A small network was trained on invented records. Each row is its activation on one of them, seen along a few directions.
Each row is followed by the record's values for the fields TONA, KARU, KAPED, BAGOR, RIK, GUSUT, KAT, LISOZ.
Not every record has every field; a missing one is written missing.
The largest differences between rows may come from other fields.
In the rows, zero is written as 500.
Random noise pushes rows far along 2 fixed directions. That doesn't count. These rows show it; they differ only by the noise:
384 615 429 355 526 509 487 614 413 535 401 534 605 610 286 372 454 567 585 420 518 513 430
503 608 461 428 551 581 453 544 385 557 483 470 575 605 313 455 412 548 541 477 473 484 473
468 645 409 361 516 611 445 501 321 537 430 464 538 671 291 427 368 549 536 507 531 516 486
502 587 487 456 568 547 464 585 432 565 500 486 604 565 322 456 448 551 554 447 445 469 456

714 430 607 735 510 594 417 373 525 598 671 310 481 487 549 658 440 502 373 487 342 498 522 -> {TONA: giva, KARU: loke, KAPED: pese, BAGOR: nutun, RIK: kavi, GUSUT: missing, KAT: missing, LISOZ: missing}
556 467 399 406 507 563 450 486 427 467 518 408 481 646 407 458 512 487 511 498 555 424 520 -> {TONA: missing, KARU: missing, KAPED: missing, BAGOR: rodu, RIK: gafi, GUSUT: missing, KAT: missing, LISOZ: missing}
505 666 429 486 416 617 398 322 218 605 382 532 366 591 469 629 396 394 432 701 693 599 601 -> {TONA: missing, KARU: missing, KAPED: missing, BAGOR: rodu, RIK: zudu, GUSUT: kom, KAT: pubuv, LISOZ: luk}
491 433 525 477 529 442 519 559 598 541 504 378 534 425 546 486 602 446 531 426 477 504 427 -> {TONA: giva, KARU: loke, KAPED: pese, BAGOR: nutun, RIK: gafi, GUSUT: missing, KAT: missing, LISOZ: missing}
316 564 329 250 399 521 506 377 419 353 174 544 467 608 396 280 417 418 508 560 664 612 487 -> {TONA: vare, KARU: dogev, KAPED: pese, BAGOR: gif, RIK: ruso, GUSUT: rol, KAT: fuvit, LISOZ: missing}
600 576 561 549 506 569 500 378 406 584 408 436 357 566 640 591 465 416 514 562 562 502 525 -> {TONA: giva, KARU: loke, KAPED: pese, BAGOR: nutun, RIK: zaras, GUSUT: kom, KAT: fuvit, LISOZ: luk}
322 509 474 331 538 355 517 715 654 450 302 745 573 428 589 292 684 376 622 328 566 573 385 -> {TONA: vare, KARU: dogev, KAPED: pese, BAGOR: duvek, RIK: zudu, GUSUT: mevod, KAT: fuvit, LISOZ: luk}
527 444 511 441 491 606 457 440 527 431 516 419 449 490 552 483 492 540 570 562 544 581 545 -> {TONA: vare, KARU: kot, KAPED: sok, BAGOR: nutun, RIK: gan, GUSUT: kom, KAT: fuvit, LISOZ: missing}
690 317 539 597 561 559 461 482 603 617 633 471 619 460 609 575 514 471 457 639 437 448 495 -> {TONA: missing, KARU: missing, KAPED: missing, BAGOR: gif, RIK: gan, GUSUT: missing, KAT: missing, LISOZ: missing}
529 717 550 593 575 521 438 424 443 571 344 495 341 631 513 447 473 307 426 724 607 632 640 -> {TONA: missing, KARU: missing, KAPED: missing, BAGOR: nutun, RIK: zaras, GUSUT: mevod, KAT: fuvit, LISOZ: missing}
517 738 623 601 462 619 465 426 268 582 430 400 332 627 532 493 398 272 422 830 521 547 572 -> {TONA: missing, KARU: missing, KAPED: missing, BAGOR: nutun, RIK: gan, GUSUT: mevod, KAT: pubuv, LISOZ: vekar}
705 147 531 377 448 554 399 442 565 393 791 400 504 386 694 528 515 404 430 534 396 285 672 -> {TONA: missing, KARU: missing, KAPED: missing, BAGOR: duvek, RIK: gan, GUSUT: missing, KAT: missing, LISOZ: missing}
855 402 761 743 600 664 444 468 555 583 776 516 477 356 703 744 616 331 430 624 380 390 612 -> {TONA: missing, KARU: missing, KAPED: missing, BAGOR: rodu, RIK: gan, GUSUT: mevod, KAT: pubuv, LISOZ: luk}
490 573 535 508 581 420 526 578 505 480 454 511 530 496 456 424 536 404 529 625 517 524 442 -> {TONA: missing, KARU: missing, KAPED: missing, BAGOR: gif, RIK: gan, GUSUT: kom, KAT: fuvit, LISOZ: missing}
566 425 456 497 539 556 528 440 532 624 602 484 512 518 493 530 441 513 435 483 567 428 534 -> {TONA: missing, KARU: missing, KAPED: missing, BAGOR: gif, RIK: zaras, GUSUT: missing, KAT: missing, LISOZ: missing}
451 700 565 843 585 521 556 569 394 604 539 454 454 454 502 690 405 516 506 530 433 546 467 -> {TONA: giva, KARU: loke, KAPED: pese, BAGOR: nutun, RIK: zaras, GUSUT: mevod, KAT: pubuv, LISOZ: vekar}
361 634 626 472 463 431 633 608 472 461 327 495 560 460 568 388 534 430 481 533 565 532 541 -> {TONA: missing, KARU: missing, KAPED: missing, BAGOR: nutun, RIK: gafi, GUSUT: rol, KAT: fuvit, LISOZ: vekar}
333 590 573 362 460 323 583 622 471 519 298 554 525 403 559 400 582 471 488 475 611 502 518 -> {TONA: missing, KARU: missing, KAPED: missing, BAGOR: rodu, RIK: zaras, GUSUT: rol, KAT: pubuv, LISOZ: vekar}
569 508 509 436 500 512 498 454 446 439 571 500 498 525 509 527 510 471 508 718 525 546 574 -> {TONA: missing, KARU: missing, KAPED: missing, BAGOR: duvek, RIK: gan, GUSUT: kom, KAT: pubuv, LISOZ: missing}
307 373 355 370 428 504 556 635 661 469 530 548 637 525 392 378 506 695 609 276 626 444 424 -> {TONA: missing, KARU: missing, KAPED: missing, BAGOR: gif, RIK: gafi, GUSUT: missing, KAT: missing, LISOZ: missing}
829 320 357 433 493 660 289 273 398 476 640 319 359 604 623 631 289 534 394 705 433 335 672 -> {TONA: missing, KARU: missing, KAPED: missing, BAGOR: duvek, RIK: zudu, GUSUT: missing, KAT: missing, LISOZ: missing}
563 517 560 479 493 444 458 415 514 474 535 549 480 545 420 537 426 539 429 457 529 474 498 -> {TONA: missing, KARU: missing, KAPED: missing, BAGOR: duvek, RIK: kavi, GUSUT: kom, KAT: fuvit, LISOZ: missing}
497 318 388 242 429 446 418 448 488 427 526 529 404 468 564 379 458 464 420 490 533 336 577 -> {TONA: missing, KARU: missing, KAPED: missing, BAGOR: duvek, RIK: zudu, GUSUT: missing, KAT: missing, LISOZ: missing}
341 665 450 528 483 487 531 541 493 610 405 524 642 492 440 448 418 685 587 319 475 598 354 -> {TONA: vare, KARU: kot, KAPED: pese, BAGOR: gif, RIK: zaras, GUSUT: rol, KAT: pubuv, LISOZ: luk}
627 432 424 526 548 510 441 443 571 536 621 515 534 506 486 595 480 695 552 475 333 392 534 -> {TONA: missing, KARU: missing, KAPED: missing, BAGOR: duvek, RIK: zudu, GUSUT: rol, KAT: pubuv, LISOZ: missing}
570 329 506 671 624 596 514 530 648 617 696 519 557 363 493 573 484 581 483 448 384 387 480 -> {TONA: giva, KARU: loke, KAPED: pese, BAGOR: gif, RIK: zudu, GUSUT: missing, KAT: missing, LISOZ: missing}
358 297 413 154 348 331 534 532 471 363 374 629 458 502 543 271 519 365 432 489 634 477 534 -> {TONA: missing, KARU: missing, KAPED: missing, BAGOR: duvek, RIK: ruso, GUSUT: missing, KAT: missing, LISOZ: missing}
504 636 500 546 529 569 498 365 391 447 466 502 302 554 614 478 383 331 441 710 539 534 578 -> {TONA: giva, KARU: loke, KAPED: pese, BAGOR: gif, RIK: zudu, GUSUT: mevod, KAT: fuvit, LISOZ: missing}
523 593 542 797 580 470 494 516 486 633 552 494 466 476 565 804 499 473 529 475 418 460 481 -> {TONA: giva, KARU: loke, KAPED: pese, BAGOR: rodu, RIK: zaras, GUSUT: mevod, KAT: pubuv, LISOZ: luk}
389 450 545 424 467 516 486 570 536 581 475 643 541 501 439 522 641 554 620 408 513 472 427 -> {TONA: giva, KARU: loke, KAPED: pese, BAGOR: rodu, RIK: gan, GUSUT: kom, KAT: pubuv, LISOZ: luk}
280 658 458 513 480 322 546 621 495 528 315 622 447 584 443 287 491 406 618 509 610 564 434 -> {TONA: missing, KARU: missing, KAPED: missing, BAGOR: gif, RIK: zaras, GUSUT: mevod, KAT: pubuv, LISOZ: missing}
549 299 608 799 709 461 575 686 790 664 766 535 686 277 484 623 560 630 531 299 323 359 421 -> {TONA: giva, KARU: loke, KAPED: pese, BAGOR: gif, RIK: zaras, GUSUT: missing, KAT: missing, LISOZ: missing}
542 586 580 670 537 568 415 466 545 569 567 470 443 532 455 520 521 441 511 652 452 496 561 -> {TONA: missing, KARU: missing, KAPED: missing, BAGOR: nutun, RIK: gan, GUSUT: mevod, KAT: pubuv, LISOZ: missing}
444 612 492 365 479 665 399 413 338 521 360 516 368 623 378 566 352 574 375 614 575 546 514 -> {TONA: giva, KARU: loke, KAPED: pese, BAGOR: rodu, RIK: ruso, GUSUT: kom, KAT: fuvit, LISOZ: vekar}
707 276 604 653 526 540 560 494 691 579 706 488 559 301 548 638 513 462 355 510 383 398 503 -> {TONA: missing, KARU: missing, KAPED: missing, BAGOR: gif, RIK: ruso, GUSUT: missing, KAT: missing, LISOZ: missing}
433 386 460 456 460 438 509 592 672 464 573 465 618 404 508 468 692 520 535 388 489 355 426 -> {TONA: missing, KARU: missing, KAPED: missing, BAGOR: nutun, RIK: gan, GUSUT: missing, KAT: missing, LISOZ: missing}
307 505 435 561 514 409 520 582 586 558 469 615 573 482 474 392 621 642 506 358 452 478 403 -> {TONA: giva, KARU: loke, KAPED: pese, BAGOR: nutun, RIK: zudu, GUSUT: missing, KAT: missing, LISOZ: missing}
552 462 525 530 481 545 423 392 447 554 622 379 476 588 504 578 478 528 437 450 414 504 559 -> {TONA: giva, KARU: loke, KAPED: pese, BAGOR: rodu, RIK: gafi, GUSUT: missing, KAT: missing, LISOZ: missing}
670 536 443 565 625 685 469 278 402 461 545 407 440 481 541 588 391 479 433 636 445 460 561 -> {TONA: giva, KARU: loke, KAPED: sok, BAGOR: gif, RIK: zudu, GUSUT: rol, KAT: fuvit, LISOZ: missing}
384 351 445 574 574 402 608 631 747 611 539 566 655 475 401 577 529 678 587 239 386 473 315 -> {TONA: giva, KARU: loke, KAPED: pese, BAGOR: gif, RIK: kavi, GUSUT: missing, KAT: missing, LISOZ: missing}
475 773 502 670 425 594 520 372 363 548 454 536 504 622 570 604 390 353 427 642 552 638 506 -> {TONA: missing, KARU: missing, KAPED: missing, BAGOR: gif, RIK: gan, GUSUT: mevod, KAT: fuvit, LISOZ: luk}
481 694 626 828 589 521 592 602 561 638 574 610 597 521 440 611 474 613 513 359 379 524 271 -> {TONA: giva, KARU: loke, KAPED: pese, BAGOR: gif, RIK: kavi, GUSUT: mevod, KAT: pubuv, LISOZ: vekar}
474 458 593 685 467 325 540 671 651 528 484 555 610 364 514 675 615 506 574 350 454 397 455 -> {TONA: missing, KARU: missing, KAPED: missing, BAGOR: rodu, RIK: kavi, GUSUT: kom, KAT: fuvit, LISOZ: luk}
434 510 367 286 297 640 473 326 275 422 435 464 408 679 504 344 437 457 417 616 699 600 616 -> {TONA: missing, KARU: missing, KAPED: missing, BAGOR: nutun, RIK: gan, GUSUT: missing, KAT: missing, LISOZ: missing}
491 600 301 429 421 665 469 403 323 463 391 389 378 768 270 440 352 533 464 558 631 524 515 -> {TONA: missing, KARU: missing, KAPED: missing, BAGOR: nutun, RIK: kavi, GUSUT: missing, KAT: missing, LISOZ: missing}
545 540 647 588 596 595 461 554 465 569 516 490 489 487 409 656 412 574 410 510 475 513 502 -> {TONA: giva, KARU: loke, KAPED: pese, BAGOR: rodu, RIK: kavi, GUSUT: kom, KAT: fuvit, LISOZ: vekar}
739 527 374 458 524 706 333 307 284 519 529 320 312 696 450 508 368 427 415 672 577 449 656 -> {TONA: missing, KARU: missing, KAPED: missing, BAGOR: rodu, RIK: zaras, GUSUT: missing, KAT: missing, LISOZ: missing}
437 473 498 356 503 405 538 468 523 483 472 575 606 523 422 434 542 516 539 430 571 476 515 -> {TONA: missing, KARU: missing, KAPED: missing, BAGOR: duvek, RIK: gafi, GUSUT: rol, KAT: pubuv, LISOZ: missing}

Here are new rows. What are their fields?
311 524 462 453 401 414 528 610 619 427 438 580 555 481 317 395 577 703 634 338 634 533 399 -> {TONA: missing, KARU: missing, KAPED: missing, BAGOR: nutun, RIK: kavi, GUSUT: kom, KAT: pubuv, LISOZ: missing}
326 423 314 241 339 529 542 465 534 441 350 577 497 582 440 353 433 527 436 483 703 548 482 -> {TONA: missing, KARU: missing, KAPED: missing, BAGOR: gif, RIK: ruso, GUSUT: missing, KAT: missing, LISOZ: missing}
634 662 426 447 463 675 380 220 233 487 601 440 288 670 523 566 253 428 383 695 647 582 667 -> {TONA: missing, KARU: missing, KAPED: missing, BAGOR: duvek, RIK: zaras, GUSUT: mevod, KAT: pubuv, LISOZ: missing}
417 419 606 610 677 259 552 709 727 513 588 654 672 299 526 497 637 653 612 252 418 480 373 -> {TONA: giva, KARU: loke, KAPED: sok, BAGOR: duvek, RIK: zaras, GUSUT: kom, KAT: fuvit, LISOZ: missing}
454 455 362 215 387 617 453 352 491 331 489 482 493 588 462 423 447 575 529 502 589 456 638 -> {TONA: missing, KARU: missing, KAPED: missing, BAGOR: duvek, RIK: gan, GUSUT: rol, KAT: fuvit, LISOZ: missing}
305 549 334 307 523 428 529 548 385 406 331 520 470 558 460 386 572 524 509 432 687 588 445 -> {TONA: giva, KARU: loke, KAPED: sok, BAGOR: rodu, RIK: zaras, GUSUT: missing, KAT: missing, LISOZ: missing}
602 361 462 621 605 489 499 567 708 627 654 442 616 471 512 635 478 667 508 440 417 382 479 -> {TONA: missing, KARU: missing, KAPED: missing, BAGOR: gif, RIK: zaras, GUSUT: missing, KAT: missing, LISOZ: missing}
303 689 385 504 490 512 577 499 303 490 283 565 362 660 488 582 396 432 541 531 655 631 549 -> {TONA: giva, KARU: loke, KAPED: pese, BAGOR: rodu, RIK: zaras, GUSUT: mevod, KAT: fuvit, LISOZ: luk}
529 466 602 718 634 492 535 542 602 603 650 542 520 328 421 593 606 638 580 448 364 466 443 -> {TONA: giva, KARU: loke, KAPED: pese, BAGOR: nutun, RIK: zudu, GUSUT: kom, KAT: pubuv, LISOZ: missing}
554 496 452 607 495 547 462 465 537 540 618 444 559 615 527 581 531 643 462 519 398 426 506 -> {TONA: missing, KARU: missing, KAPED: missing, BAGOR: nutun, RIK: gan, GUSUT: missing, KAT: missing, LISOZ: missing}
505 350 622 503 508 304 642 716 638 532 457 649 613 262 618 463 739 459 622 322 493 419 489 -> {TONA: missing, KARU: missing, KAPED: missing, BAGOR: rodu, RIK: zaras, GUSUT: rol, KAT: pubuv, LISOZ: luk}
619 550 524 580 487 619 441 390 329 494 545 386 446 617 533 490 435 457 346 762 495 535 614 -> {TONA: missing, KARU: missing, KAPED: missing, BAGOR: nutun, RIK: gan, GUSUT: missing, KAT: missing, LISOZ: missing}
579 704 703 737 506 602 494 399 366 650 509 397 319 504 543 669 406 353 356 724 381 540 466 -> {TONA: giva, KARU: loke, KAPED: pese, BAGOR: nutun, RIK: ruso, GUSUT: mevod, KAT: pubuv, LISOZ: vekar}
578 416 504 641 467 564 459 517 580 503 710 417 583 487 510 529 541 660 485 369 451 396 515 -> {TONA: missing, KARU: missing, KAPED: missing, BAGOR: nutun, RIK: gafi, GUSUT: missing, KAT: missing, LISOZ: missing}
468 655 393 451 485 608 386 290 348 509 537 537 333 648 461 541 350 530 458 608 535 552 537 -> {TONA: giva, KARU: loke, KAPED: pese, BAGOR: duvek, RIK: zudu, GUSUT: mevod, KAT: pubuv, LISOZ: missing}
452 539 455 524 558 376 574 686 539 495 429 503 508 405 469 407 631 455 474 545 478 516 466 -> {TONA: missing, KARU: missing, KAPED: missing, BAGOR: nutun, RIK: zudu, GUSUT: missing, KAT: missing, LISOZ: missing}
575 437 563 534 514 437 423 426 570 558 619 464 528 498 445 611 442 613 528 381 400 499 414 -> {TONA: giva, KARU: loke, KAPED: pese, BAGOR: duvek, RIK: kavi, GUSUT: kom, KAT: pubuv, LISOZ: missing}
437 618 461 396 501 328 560 515 398 567 371 626 515 621 444 379 522 535 595 496 614 682 409 -> {TONA: missing, KARU: missing, KAPED: missing, BAGOR: duvek, RIK: zaras, GUSUT: kom, KAT: pubuv, LISOZ: missing}
659 419 630 672 594 351 533 600 606 515 672 550 603 393 467 630 543 556 510 514 348 475 486 -> {TONA: missing, KARU: missing, KAPED: missing, BAGOR: duvek, RIK: kavi, GUSUT: kom, KAT: pubuv, LISOZ: missing}
345 583 395 321 371 474 582 551 420 404 184 580 423 743 489 402 498 567 610 540 731 556 440 -> {TONA: missing, KARU: missing, KAPED: missing, BAGOR: nutun, RIK: kavi, GUSUT: kom, KAT: fuvit, LISOZ: luk}
535 432 546 590 479 468 449 457 497 536 588 468 502 543 459 573 509 527 409 419 400 496 524 -> {TONA: giva, KARU: loke, KAPED: pese, BAGOR: rodu, RIK: kavi, GUSUT: missing, KAT: missing, LISOZ: missing}
450 504 349 393 451 492 496 507 533 489 518 411 498 502 466 469 545 573 500 397 605 430 482 -> {TONA: missing, KARU: missing, KAPED: missing, BAGOR: nutun, RIK: zaras, GUSUT: missing, KAT: missing, LISOZ: missing}
760 553 482 562 515 690 456 216 292 558 574 340 316 500 619 592 451 261 267 796 573 476 649 -> {TONA: missing, KARU: missing, KAPED: missing, BAGOR: nutun, RIK: zudu, GUSUT: missing, KAT: missing, LISOZ: missing}
395 586 387 427 438 440 567 546 418 475 382 553 466 552 531 357 550 516 430 617 564 620 563 -> {TONA: missing, KARU: missing, KAPED: missing, BAGOR: nutun, RIK: zudu, GUSUT: missing, KAT: missing, LISOZ: missing}
